A small network was shown many inputs. Here are its activations along a few directions, one row for each input.
Each table varies a few parts of the input and shows all the possible inputs, shuffled.
A made-up example of a description, with smaller parts first: one of 5 places around a ring, together with either a single point or one of 11 places along a line or (one of 3 separate values, together with one of 4 places along a line).
Shared parts are said once, and a part with two or three values counts as separate values.

Other details of the inputs shift rows strongly along two fixed directions, in all tables alike. That doesn't count.

Rows:
row 1: [-85  23  31  37  55  76 -35  49 -37 -40 -38]
row 2: [ -49   15   46   39   20   62 -103   25  -60  -38  -41]
row 3: [ -2 -35 -22  52 -57 -42  39  66 -52  11 -50]
row 4: [ 44 -29 -16 -59 -20 -33  49 -54  22  45  22]
row 5: [ 35  37  18 -43 113  55 -56 -75  10 -24  15]
row 6: [-48  38  -5   0   3 103 -14  55 -39 -58 -50]
row 7: [-11 -78  37  86 -38 -33  24  36 -54  28 -24]
row 8: [-26   5  27  51  58  82 -64  38 -49 -30 -48]
row 9: [ 21  46  17 -37  92  37 -85 -81  22 -28  23]
row 10: [-40 -58  34  76 -41 -12  45  62 -38  56  -5]
row 11: [ 40 -21 -35 -44 -22 -64  13 -47  26  36  42]
row 12: [  4  66 -29 -73  66  44 -46 -41  66 -57  16]
row 13: [ 43 -20 -15 -54 -29 -28  62 -60   7  48  34]
row 14: [-13 -72 -21  26 -65 -31  29  57 -57  31 -34]
row 15: [ 44 -15 -45 -38 -17 -65  14 -44  17  39  49]
row 16: [ 42  -8 -15 -43 -50 -36  33 -65  21  46  51]
row 17: [ 12  43  30 -58 108  40 -56 -81   2 -25  13]
row 18: [ 21  71 -18 -75  57  31 -67 -57  46 -41 -12]
row 19: [ 14   3  33  -3   7 -68  41 -40  50  11  78]
row 20: [ -15  -57   -2   37 -105  -14    5   46  -37   33  -26]
row 21: [-47  42 -34  18  11  64 -64  75 -31 -65 -38]
row 22: [-22 -49  43  79 -65 -20   6  68 -19  39   3]
row 23: [-43  29 -33   4  32  70 -31  76 -44 -62 -50]
row 24: [ 49   9 -30 -23 -20 -82  27 -46  42  16  23]
row 25: [-52  50  -6  14 -18  95 -45  55 -28 -62 -36]
row 26: [ 31   6 -38 -20 -11 -66  44 -27  62  -1  47]
row 27: [ 13  42 -26 -95  56  46 -79 -60  31 -20   8]
row 28: [  5 -17   8   5  38 -46  67 -44  44  50  55]
row 29: [-17 -81  -8  25 -71 -22  27  52 -44  33 -41]
row 30: [-10 -66 -29  32 -61 -31  29  61 -67  33 -27]
row 31: [ -6 -41 -14  46 -61 -43  39  60 -43   8 -57]
row 32: [ 54   0  -8 -39 -20 -50  64 -51  37  23   2]
row 33: [-25   8  33  54  24  74 -98  28 -51 -36 -37]
row 34: [-20 -61  44  67 -43 -13  36  70 -30  44  -9]
row 35: [-21 -53  49  68 -36 -23  41  82 -29  21  -5]
row 36: [-47  25 -25  -1  30  72 -33  72 -33 -65 -58]
row 37: [-22 -44  -2  45 -73  -6  67  70 -15  -2 -34]
row 38: [ 51  13  -8 -34 -25 -40  72 -58  21  24  12]
row 39: [ 53  16 -38 -18 -14 -78  25 -42  33  18  29]
row 40: [ 34   7 -18 -24 -31 -44  55 -37  70   5  46]
row 41: [ 14 -10  35 -14  28 -60  69 -35  37  14  64]
row 42: [ 37  -3  30  -2   6 -62  32 -28  57  30  75]
row 43: [-79  26  17  50  36  78 -72  49 -23 -23 -25]
row 44: [ -6 -55  28 113 -49 -27   0  44 -30  26  -9]
row 45: [  7  54 -26 -85  86  52 -17 -37  53 -53  -1]
row 46: [ -2   2  17  15  14 -64  47 -53  58  26  69]
row 47: [ 17  -4  17   2   5 -46  29 -47  48  60  73]
row 48: [ 24  60 -18 -88  78  39 -38 -54  33 -39 -27]
row 49: [-29  44   4   4 -19  73 -75  41 -32 -48 -72]
row 50: [ 26  95 -13 -73  39  53 -49 -71  26 -37   3]
Each input here is: one of 2 separate values, together with either one of 4 places along a line or one of 6 places around a ring or (one of 3 separate values, together with one of 5 places along a line).
Q: Changing only the choice among 2 separate values turns row 7 into row 9. The same change can be made to row 32. Which row results?
A: row 49
Q: Changing only the choice among 2 separate values turns row 5 into row 33. The same change can be made to row 30. Which row results?
A: row 15
Q: Which other rows does row 38 become when the choice among 3 separate values takes its other values? List them by row number.
A: row 6, row 13
Q: Which other rows does row 13 become when the choice among 2 separate values takes its other values? List them by row number.
A: row 16

Rows:
row 51: [ 45 -45  -4  -8 -62 -79  96 -34  -5  43   3]
row 52: [  0  48 -22 -30  31  70 -31  16  -4 -61 -43]
row 53: [ 16 -23 -33  -4 -74 -76  93  -3  27  28  33]
row 54: [  48   32   34  -52   76  -17   24 -101   37   20   50]
row 55: [ 38 -52 -43  -6 -44 -82  90   0  -5  47  24]
row 56: [-49 -63  27  78 -15   8   2  77 -55  17 -26]
row 57: [-20  35  -4 -63   3  95 -46  14 -10 -22 -24]
row 58: [-37 -16 -22  58 -78  16  32  79 -44  -8 -57]
row 59: [-40  28  41 -18  41  94 -56   7  -7 -14   8]
row 60: [-24 -29  -8  44 -66  -7  23 100 -34 -20 -62]
row 61: [ 13  33   9 -54  73 -30  16 -71  80  -4  69]
row 62: [ 20 -30  -6  19 -60 -95  35 -12  38  32  36]
row 63: [-22  37  25  15  66  69 -41  10   0 -52 -12]
row 64: [-16  15 -11 -17  46  53 -93  -1 -28 -21 -26]
row 65: [ 24 -63  34  31 -11 -69  67 -26  15  60  30]
row 66: [-55 -21  24 100 -38  18  21  72 -36   7 -28]
row 67: [ 25 -50   6  33  -3 -80  78  -7   4  61  57]
row 68: [ 19 -46  28  46 -22 -93  81   6  42  32  39]
row 69: [-36  44 -26 -45  22  56 -43  34   2 -55 -39]
row 70: [ 37  53 -26 -57  28 -29 -14 -85  64   2  65]
row 71: [  47   15  -43 -102   63  -14   18  -80   46    9   32]
row 72: [ -5  17   9 -19  39  56 -89 -16 -27 -21 -36]
row 73: [-32 -42  26  55 -96  19 -31  63 -48  25 -20]
row 74: [-20 -41 -10  66 -49  -8 -25  69 -71  16 -30]
row 75: [  62   31    8  -59   38  -29  -14 -110   24   13   34]
row 76: [ -6  45   1 -10  36  39 -82  14   1 -52 -28]
row 77: [-69 -27  25  86 -48   7  16  80 -38  -3 -11]
row 78: [ 47  52 -26 -41  33 -22  -6 -93  61   7  49]
row 79: [  1  46  -2   2  32  58 -77  -1  -6 -55 -25]
row 80: [ -9  16 -15 -49  40  70 -47   2 -24 -31 -60]
Q: What is each input in this table made of?
A: one of 3 separate values, together with either a single point or one of 4 places along a line or one of 5 places around a ring
Q: Which other rows does row 64 become when the place on the line of 4 takes its other values? List them by row number.
A: row 72, row 74, row 75
Q: Start at row 77 and move only the place on the ring of 5, one step at a time. The first step leads to row 61. Which rows follow, in order?
A: row 68, row 63, row 66
Q: Which other rows does row 78 become when the choice among 3 separate values takes its other values? List them by row number.
A: row 58, row 66
